A =
[[135 128 123 136]
 [132 130 128 131]
 [151 128 136 128]
 [137 129 125 132]
 [140 128 130 135]
 [150 128 136 128]
 [143 128 131 132]
 [142 129 132 129]]
Indices start at 0.
(0, 0) -> 135
(4, 2) -> 130
(4, 1) -> 128
(1, 0) -> 132
(7, 3) -> 129
(0, 1) -> 128
(6, 3) -> 132
(7, 0) -> 142
(7, 1) -> 129
(1, 2) -> 128
(7, 2) -> 132
(2, 3) -> 128
(3, 0) -> 137
(0, 3) -> 136

grid =
[[142 109 110 127 111 125 137 119 123]
 [151 111 111 112 111 132 121 127 110]
 [133 130 135 128 128 127 123 136 121]
 [105 115 128 109 156 153 118 102 152]
 [109 141 118 147 108 149 147 108 148]
 [153 150 156 154 138 154 141 149 138]
 [108 143 102 156 110 149 156 105 153]
 [138 130 113 134 118 113 143 131 130]
 [143 104 109 110 129 145 113 112 121]
 [131 137 136 122 132 134 119 130 112]
 [147 129 117 137 130 118 142 142 124]
 [114 134 127 143 119 149 143 115 145]
 [129 135 134 126 128 129 123 133 124]]
grid[0][-9] -> 142
grid[4][4] -> 108
grid[-13][8] -> 123
grid[2][-4] -> 127
grid[-4] -> [131, 137, 136, 122, 132, 134, 119, 130, 112]
grid[-8] -> [153, 150, 156, 154, 138, 154, 141, 149, 138]
grid[:, 8] -> [123, 110, 121, 152, 148, 138, 153, 130, 121, 112, 124, 145, 124]
grid[10][-8] -> 129
grid[7][2] -> 113
grid[-2] -> [114, 134, 127, 143, 119, 149, 143, 115, 145]
grid[-7][6] -> 156
grid[:, -8] -> [109, 111, 130, 115, 141, 150, 143, 130, 104, 137, 129, 134, 135]
grid[-5] -> [143, 104, 109, 110, 129, 145, 113, 112, 121]
grid[9][1] -> 137
grid[12][-6] -> 126
grid[2] -> [133, 130, 135, 128, 128, 127, 123, 136, 121]
grid[3][6] -> 118
grid[:, -3] -> [137, 121, 123, 118, 147, 141, 156, 143, 113, 119, 142, 143, 123]
grid[:, -6] -> [127, 112, 128, 109, 147, 154, 156, 134, 110, 122, 137, 143, 126]
grid[:, -2] -> [119, 127, 136, 102, 108, 149, 105, 131, 112, 130, 142, 115, 133]
grid[-13] -> [142, 109, 110, 127, 111, 125, 137, 119, 123]
grid[6][2] -> 102
grid[3] -> [105, 115, 128, 109, 156, 153, 118, 102, 152]
grid[:, 2] -> [110, 111, 135, 128, 118, 156, 102, 113, 109, 136, 117, 127, 134]
grid[7][-6] -> 134
grid[8][4] -> 129
grid[:, 4] -> [111, 111, 128, 156, 108, 138, 110, 118, 129, 132, 130, 119, 128]
grid[6][-6] -> 156
grid[-13][-7] -> 110
grid[8][3] -> 110

m = [[128, 109, 146, 140, 109, 145, 113, 115, 123, 143], [121, 101, 150, 138, 103, 148, 102, 105, 125, 149], [112, 110, 142, 126, 114, 138, 105, 105, 136, 147], [118, 135, 121, 116, 137, 119, 127, 125, 139, 127]]
m[0,0]	128
m[3,4]	137
m[2,3]	126
m[2,9]	147
m[3,2]	121
m[0,1]	109
m[0]	[128, 109, 146, 140, 109, 145, 113, 115, 123, 143]
m[3,9]	127
m[2,6]	105
m[1,8]	125
m[3,7]	125
m[1,6]	102
m[:, 3]	[140, 138, 126, 116]
m[2,4]	114
m[3]	[118, 135, 121, 116, 137, 119, 127, 125, 139, 127]
m[0,3]	140
m[2,5]	138
m[3,3]	116

W =
[[131 127 125 132 140 131 129 128 128 157 120 123 133 124]
 [130 127 141 134 135 118 125 124 133 148 124 119 113 118]
 [118 124 112 124 133 133 121 123 124 122 145 129 148 117]
 [146 108 113 142 133 129 132 141 119 142 113 128 113 117]]
W[0][0] = 131
W[3] = [146, 108, 113, 142, 133, 129, 132, 141, 119, 142, 113, 128, 113, 117]
W[:, -8] = [129, 125, 121, 132]
W[0][-12] = 125
W[1] = [130, 127, 141, 134, 135, 118, 125, 124, 133, 148, 124, 119, 113, 118]
W[:, 11] = [123, 119, 129, 128]
W[2] = [118, 124, 112, 124, 133, 133, 121, 123, 124, 122, 145, 129, 148, 117]
W[1][6] = 125
W[-3][11] = 119
W[:, 5] = [131, 118, 133, 129]
W[-3][-9] = 118
W[-2][-3] = 129
W[1][2] = 141
W[2][3] = 124
W[3][-11] = 142
W[-3][7] = 124
